Each row below holds a small network's activations on one input, seen along a few directions.
Each table varies a few parts of the input and shows all the possible inputs, shuffled.
Descriptions start from the smaller parts, as in this example, which fits no table here: one of 3 separate values, together with either a single point or one of 11 places around a ring or (one of 5 places around a ring, together with one of 6 places along a line).
Shared parts are said once, and a part with two or three values counts as separate values.
(in the rows, 128 means zero)

Other details of the inputs vary at random and push rows far along three fixed directions, the same in every table; ignore that.

A family of inputs:
R1: [148 165 108  96 117  94 137 150 136 140 126 149 106]
R2: [173 135 117 134 119 144 121 136 113 128 112 150 167]
R3: [182 141 126 142 114 136 119 135 119 135 121 154 164]
R4: [ 46 118  87 128 173 129  81 161 117  64 178 148 192]
R5: [115  88 156 160 128 152 147 108 117 110 126 110 137]
R6: [175 125 133 141 109 114 129 126 107 122 122 158 171]
R7: [142 139 109  98 102  83 125 130 125 144 125 156 116]
R8: [ 89 134 129 108 124 117 142 103 156 158 128 100  65]
R9: [103 125 139 136 141 119 133 111 151 156 129  94  90]
R10: [125 119 175 161 137 162 144 140 131 105 134 109 124]
R11: [121  95 158 160 113 153 137 113 119 106 127 113 118]
R12: [173 143 122 131 117 140 140 154 119 103 123 156 154]
R13: [153 164 109  99 129  96 136 148 127 149 114 144 110]
R14: [184 151 131 140 124 132 135 152 116 120 120 155 153]
R15: [ 22 133  67  85 179  92  86 155 122 102 176 138 145]
R16: [121  89 167 152 120 155 137 118 115 111 120 112 130]
R17: [127 111 157 168 125 165 133 117 141 125 126 108 125]
R18: [153 154 101 104 125  91 120 132 136 164 126 140 121]
R19: [165 119 123 133 115 122 130 127 102 115 113 153 174]
R20: [150 160 107  87 123 100 140 150 124 142 115 143 109]
R21: [143 167  98  85 108  84 127 120 143 167 123 147  98]
R22: [ 90 104 140 116 123 119 143 112 129 141 128 106  82]
R23: [121  95 163 166 119 141 143 108 129 113 126 111 131]
R24: [ 90 129 123 115 127 117 140 110 156 165 125  97  64]
R25: [169 138 117 127 116 147 128 127 112 120 123 155 166]
R26: [143 136  98 102 107  82 137 120 124 145 119 150 123]
R27: [154 159  98  98 127 104 145 145 124 146 116 146 108]
R28: [124 109 166 157 127 169 131 115 143 109 136 112 130]
R29: [177 145 129 127 113 136 122 128 116 129 116 152 162]
R30: [ 93 114 150 124 124 113 129 112 127 140 125 103  82]
R31: [ 99 128 141 116 137 133 156 131 139 134 128 100  75]
R32: [ 44 121  93 131 175 125  76 163 120  65 181 149 193]
R33: [148 159  88  92 117  79 125 128 146 172 121 138 100]
R34: [148 160  86  95 119  76 127 124 146 171 119 139 101]
R35: [185 141 136 128 113 137 120 131 122 125 128 158 162]
R36: [176 133 121 121 117 148 127 130 116 118 124 156 163]
R37: [132 102 148 167 130 167 139 117 140 119 125 102 130]
R38: [131 102 145 163 137 165 143 112 131 124 121  99 128]
R39: [130 115 166 161 128 163 130 116 136 124 132 103 127]
R40: [176 138 114 134 111 144 124 132 122 117 123 151 163]
R41: [102 120 125 134 136 126 141 109 154 148 125  94  87]
R42: [144 169 105  83 113  81 124 121 138 173 125 145 100]
R43: [120 105 158 153 129 173 135 114 141 107 134 112 129]
R44: [ 52 119  93 120 176 127  81 161 109  73 167 143 189]
R45: [179 140 123 134 116 136 119 135 117 136 113 149 162]
R46: [128 110 158 153 129 169 135 115 130 121 120  99 128]
R47: [ 94 126 123 113 141 110 139 108 151 168 116  87  70]
R48: [182 137 114 129 113 146 128 131 113 124 119 149 162]
R49: [126 105 150 159 130 172 140 115 129 127 122 105 126]
R50: [120  90 161 156 113 152 141 116 124 109 127 115 122]
R51: [174 124 130 134 110 114 129 126 105 123 113 153 168]
R52: [ 93 132 144  99 133 113 133 108 154 162 127  97  67]
R53: [100 129 139 128 127 129 133 112 155 146 133  97  85]
R54: [116  92 158 158 123 160 136 114 110 105 128 112 125]
R55: [ 87 123 145 113 121  94 132 109 135 156 132 103  60]
R56: [154 146  88  99 124 103 130 129 129 160 119 139 120]
R57: [ 54 121 100 125 177 124  76 163 111  73 171 144 194]
R58: [124 114 161 160 144 169 148 136 126 106 118 105 125]
R59: [177 141 123 124 112 141 126 127 113 127 112 152 162]
R60: [176 141 125 131 118 139 116 135 117 124 120 146 168]
R61: [167 121 135 130 109 124 120 137 102 115 119 159 167]
R62: [101 122 138 127 141 123 131 116 149 157 124  90  90]
R63: [130 117 173 155 135 163 146 139 128 106 123 105 123]
R64: [126 102 152 162 140 168 133 120 131 121 120  97 136]
R65: [183 149 124 142 119 134 137 151 121 114 118 157 151]
R66: [152 152 106  83 118 106 124 126 130 152 118 146 118]
R67: [ 92 111 144 120 124 117 133 111 124 139 122 102  81]
R68: [ 45 123 100 130 180 123  73 164 115  71 183 148 195]
R69: [152 162  97 102 123 100 143 146 133 142 118 148 106]
R70: [122  95 175 158 118 146 134 118 122 117 131 115 125]
R71: [ 18 156  60  82 197  80  82 149 150 135 164 133 138]
R72: [ 91 115 145 129 118 111 132 110 136 136 132 107  77]
Description of these inputs: one of 6 places around a ring, together with either one of 2 separate values or one of 4 places along a line or one of 6 places along a line.
- Changing only the place on the ring of 6 turns R68 into R15. The same change can be made to R6. Which row results? => R5
- Changing only the place on the ring of 6 turns R25 into R29. The same change can be made to R27. Which row results? => R13
- Which other rows agree with R16 in the place on the ring of 6? List them by row number. => R2, R19, R20, R44, R46, R47, R58, R59, R64, R66, R67
- Which other rows agree with R28 in the place on the ring of 6? List them by row number. => R1, R7, R17, R21, R23, R32, R33, R34, R53, R65, R72
- Which other rows does R13 become when the choice among 2 separate values takes its other values? List them by row number. => R63
- Which other rows does R3 become when the place on the line of 6 takes its other values? List them by row number. => R9, R18, R35, R39, R42
